These are the activations of a small neural network, seen along a few directions. Each row is one input.
In each table, some parts of the input vary, and every possible input appears once, in random order.
Descriptions start from the smaller parts, as in this example, which fits no table here: one of 8 places around a ring, together with either a single point or one of 9 places along a line or (one of 2 separate values, together with one of 6 places along a line).
Shared parts are said once, and a part with two or three values counts as separate values.

Other details of the inputs vary at random and push rows far along two fixed directions, the same in every table; ignore that.

Rows:
R1: [ 19  27  -2   4 -41 -15  38  23  -4 -63  34   3 -51  -1  -7  -5 -31]
R2: [-30  -7  16 -42  62   1 -19  -3 -20  -6   3 -11  24  11  29   8   0]
R3: [ 37 -22 -33  77 -82  18 -14 -17  26  87 -49  36  23 -24 -37  -9  37]
R4: [-15 -18  16 -18  49  17 -18 -10 -14  16 -12  -9  27   4  24  -1  21]
R5: [ 31  36  12   9 -41 -14  31  15  27 -42  18  -9 -68 -28 -31 -24 -26]
R6: [ 17  31  18 -12  -5 -21  32  15  21 -71  34 -27 -64  -3  -6 -10 -35]
R7: [ 21  26   0   2 -45 -14  42  23   2 -62  36   3 -46   0  -8 -10 -32]
R8: [-48  -2  28 -71  92   6 -12   5 -39 -25  24 -14  25  25  45  15  -5]
R9: [ 20  37   8   0 -37 -25  22  14  24 -38  18  -6 -61 -27 -35 -19 -38]
R10: [  9 -16 -26  29 -40   6 -10 -10   3  50 -24  23  27  -6 -19   2  15]
R11: [ -6 -21  -6  27   7  10 -13 -10  14  30 -21  -7  23   8   3   7  27]
R12: [ 16  32 -12   1 -49 -28  37  21   5 -55  31   7 -50  -5 -19  -4 -38]
R13: [ -3 -10 -20   7 -14   5  -5  -5  -9  26  -6  16  29   4   2   6   6]
R14: [-14 -18  17 -12  40  22 -18  -8 -13  32 -16   1  27  -1  15   2  26]
R15: [-20 -12  -7   8  22   1 -15  -9   5  17  -7 -10  21  17   4  12   8]
R16: [-15 -16  19 -21  51  10 -16  -9 -13   7  -7 -16  24  10  28   6  17]
R17: [-38  -1  23 -59  80  -2 -13  -2 -28 -29  18 -24  20  27  41  14  -9]
R18: [-17 -11   5 -17  44   3 -23 -11   0  13  -8 -12  22  11  15  10   4]
R19: [ 39 -22 -34  76 -83  18 -16 -18  26  84 -54  39  20 -25 -41  -8  41]
R20: [ -3 -13 -22  10 -12   3 -11  -4 -13  30 -12  18  26   4  -2   9  11]
Description of these inputs: one of 2 separate values, together with either a single point or one of 4 places along a line or one of 5 places along a line.
Question: The inputs of R11 and R15 match in every part but the choice among 2 separate values. If R1 is changed in the same way as R11 into R15, which row does it become?
Answer: R20
Question: Which other rows does R8 become when the place on the line of 5 takes its other values? List them by row number.
Answer: R2, R9, R17, R18

Rows:
R21: [-18  13  29 -52  48   9  25  29 -43 -67  33  -9 -11  23  42   3  -9]
R22: [-21  25  28 -81  62 -20   1  17 -24 -60  39 -18 -15   6  21   7 -39]
R23: [  6  11 -11   6 -31  -7 -12  -9  15  37 -18   6   1 -34 -34 -12  -5]
R24: [ 23  29 -31  39 -84 -45  31   8  38 -28   9   2 -42  -2 -44  -4 -42]
R25: [-44  11   0 -58  46 -21   9  12 -36 -71  50 -19  -1  45  40  35 -41]
R26: [  55   24  -26   81 -112  -18   35   17   42  -31    8   17  -69  -27
  -45  -17   -7]
R27: [-27  11  22 -57  59   4  34  31 -53 -83  61  -6 -11  34  56   8 -17]
R28: [ 24  38 -23  25 -77 -30  26  15  25 -12  13  20 -57 -20 -61  -9 -39]
R29: [-23 -23  -2 -25  51  17 -50 -24 -17  65 -40   5  54 -12  10   7  17]
R30: [ 21  35 -28  27 -90 -31  28  11  41 -24  15  14 -51 -16 -52  -9 -47]
R31: [-32 -29   4  16  66   2 -50 -37  36  55 -37 -35  43   7   6   5  32]
R32: [ -5   2 -11  -4 -18 -13  -2   3   2  22  -6  11   2 -21 -23  -1  -8]
R33: [ 25 -16 -24  41 -36   4  19  -9   0  -1  -4   0   9  14  -2  -2  23]
R34: [ -1 -38  14  15  16  38 -28 -20 -12  70 -43  20  56 -13  15  -3  51]
R35: [  6 -53 -18  42  -4  50 -35 -20 -10  94 -49  25  83  12  12  11  58]
R36: [ -7 -43  20  40  56  35 -39 -37  30  76 -41 -31  46  12  17   4  67]
R37: [-13   8  43 -65  72  11  14  17 -44 -67  25 -17 -21  15  53  -6 -19]
R38: [ 32  -6  14   9 -22  15  -5  -4  10  25 -14  13 -16 -28 -10 -17  25]
Question: The inputs of R28 and R27 match in every part but one. If R30 is changed in the same way as R28 into R27, which row does it become?
Answer: R35
Question: What is each input in this table made of?
Answer: one of 2 separate values, together with either a single point or one of 8 places along a line
Question: Which other rows does R29 become when the choice among 2 separate values takes its other values? List them by row number.
Answer: R37

Rows:
R39: [ 11 -14  12  24  -4  23 -17 -13  16  54 -31   4  12 -26 -15 -16  35]
R40: [ -9 -15  -3  26  -5  19 -12  -2   4  45 -23  15  16  -9 -14   0  30]
R41: [ 14 -16 -23  40 -16 -10 -45 -38  49  72 -52 -10  16 -22 -37  -1  12]
R42: [ 25  25  -6  42 -69 -12  36  19  34 -24  13   6 -62 -24 -47 -15 -14]
R43: [-14 -15 -25   0  -3  -2  -8  -5 -14  14  -2  14  37  24  12  16  -1]
R44: [  9 -13  14  -4  10  14 -18 -13  -3  34 -21   3  19 -16   3 -10  19]
R45: [  8  36 -11  14 -58 -25  30  21  20 -34  24   9 -60 -18 -43  -8 -32]
R46: [  12   35   22  -42    2  -19   51   31  -24 -110   58  -14  -59   18
   26   -5  -45]
R47: [-30   1   8 -21  36   6 -17  -5   4  23   1  -7  19  -1  -2   4   3]
R48: [ 42  20  -2  18 -57 -12  39  13   7 -50  20   2 -47  -2  -9 -13 -22]
R49: [ -4 -11 -29  17 -27   2 -24 -11  -2  56 -27  30  28 -12 -23   6  10]
R50: [ 11 -11 -19   9 -21   5 -20 -11 -11  45 -29  28  27 -16  -9   0  11]
R51: [ 22 -15   1  18 -19  17 -20 -14   2  53 -36  18  18 -25 -11  -9  27]
R52: [  4 -24   1  16  11  24   0  -4 -12  13 -10   3  26  17  23   4  32]
R53: [ -9 -22 -29  34 -18   7  -7  -8   3  33 -13  10  36  18   2  16  19]
R54: [-11  -9  19   8  46  -1 -26 -17  32  14 -20 -37  -1   3   1   3  14]
R55: [  1 -14 -15  -8   0   4  -8  -6 -23  15  -8  18  33  11  18   9   3]
R56: [-32  -6 -11 -35  32  -3  -9   4 -35  -9  13  11  31  24  23  20  -8]
R57: [-37  -3  27 -31  64  12  -6   5 -13  -6  11 -17  12  10  21   3   9]
R58: [  8 -16  10  19   1  24 -15  -7   4  44 -29   9  13 -18  -7  -9  35]
R59: [-13  -3  36 -26  54  19  -8  -2  -3   3   1 -15   9  -2  21  -7  12]
R60: [ 36  27  24  23 -16 -23  14  -2  56 -44   4 -41 -76 -23 -26 -22 -19]
R61: [  49   21  -21   83 -116   -9   35   11   59    8   -4   15  -67  -35
  -71  -22   -5]
R62: [  -6   37   12  -63   14  -31   41   31  -38 -111   60   -7  -43   19
   27    4  -58]
R63: [ 13 -10 -15   6 -19   3 -21 -12  -4  48 -29  22  24 -21 -13  -3  11]
R64: [ 14  27   1  20 -42 -16  50  27  19 -69  39 -11 -61   8 -15  -5 -27]
R65: [-32   2  31 -31  62  13  -6   4  -3  -6  12 -20   7   5  16   0   3]
R66: [ 14  35  -6  23 -59 -24  22  11  41 -10  14   0 -59 -34 -57 -19 -27]
R67: [  0 -11 -26  19 -27   2 -27 -14   7  65 -30  25  28 -18 -29   1  12]
R68: [-31   5   8 -47  48  -4 -16  -4 -12   1  13  -9  22   6  12   6 -15]
R69: [ 17  27  -8 -15 -28 -28  42  19 -15 -85  42  -7 -34  21  19   1 -48]
R70: [-21  -4  28 -36  56  16   3  12 -35 -29  14  -6   5  15  38   4  10]
R71: [ 22  20 -33  30 -74 -28  29   9  17 -32  19   7 -31   3 -23  -2 -33]
R72: [-36  -9  -6 -20  34   3  -1   7 -23  -7  15   3  26  29  23  23   1]
R73: [-11 -16  12 -13  44  17  12   5 -30 -32  16 -12  23  38  52  12  16]
R74: [ 11 -21  -1  28  -8  26  -5  -6  -2  34 -21  11  19   1   6  -2  36]
R75: [ 30 -24 -18  41 -35  17  -6 -15  -2  35 -26  13  30   5   9   0  29]
R76: [ -7 -20 -29  36 -26   7 -11  -9   8  45 -19  16  32  10 -11  12  22]
R77: [ 11 -15  -3   3  22 -10 -37 -30  23  34 -36 -22  17  -9  -1  -1   6]
R78: [  0 -11  28 -27  67  -3 -27 -19   5  -9 -11 -39   7  10  31   2   3]
R79: [-23 -13 -16   5   5   6 -12  -1  -9  28  -7  14  27   7  -3  15  14]
R80: [-19 -17  -2   6  28  14   9   5 -15 -15  12  -9  22  34  32  16  15]
R81: [ -9  -7 -14   0  -3   0 -23 -14   5  48 -17  11  27 -14 -18  -1   3]
R82: [ 23  25 -29  26 -79 -27  25  11  23 -19  15  17 -41 -11 -40  -5 -34]
R83: [-26 -10  26 -41  67  18   6  11 -42 -36  19  -7  17  28  50  10  13]
R84: [-11  -3  35 -48  60  13 -12  -3 -20  -7   7 -14  16   3  32  -3   1]
R85: [ 13 -14   2   4  -4  19 -15  -7 -16  32 -23  19  17 -12   5  -4  21]
R86: [  38   30  -27   64 -112  -22   18    7   58   23  -10   19  -62  -50
  -86  -23  -16]
R87: [  1  39  19 -54  11 -30  30  21 -15 -82  46 -17 -48  -4   8 -10 -53]
R88: [ -4  41  27 -66  26 -29  29  21 -10 -88  52 -22 -47  -1  13 -10 -59]
R89: [-16 -12   7   7  19  17 -13   0   1  32 -14   3  15  -5  -5   1  25]
R90: [-21  -5   5  -7  45 -12 -28 -17  25  10 -13 -34   3   5   0  11   0]
R91: [-17 -12  -4 -36  36   0  -1   1 -44 -24  12   3  40  37  49  18  -6]
R92: [-10 -10  16 -39  44  13  -1   5 -45 -23  11   2  21  20  44   9   7]
Question: The inputs of R82 and R74 match in every part but one. If R68 is changed in the same way as R82 into R74, which row does it become?
Answer: R59
Question: What is each input in this table made of?
Answer: one of 6 places around a ring, together with either a single point or one of 8 places along a line
Question: Which other rows does R48 become when the place on the line of 8 takes its other values? List them by row number.
Answer: R44, R46, R51, R75, R84, R85, R92
Question: Which other rows does R86 become when the place on the line of 8 takes its other values? List them by row number.
Answer: R45, R47, R53, R66, R72, R76, R79
Question: Start at R78 and move only the place on the ring of 6, one step at a time. The first step leads to R77. Which rows follow, in order?
Answer: R41, R90, R54, R60
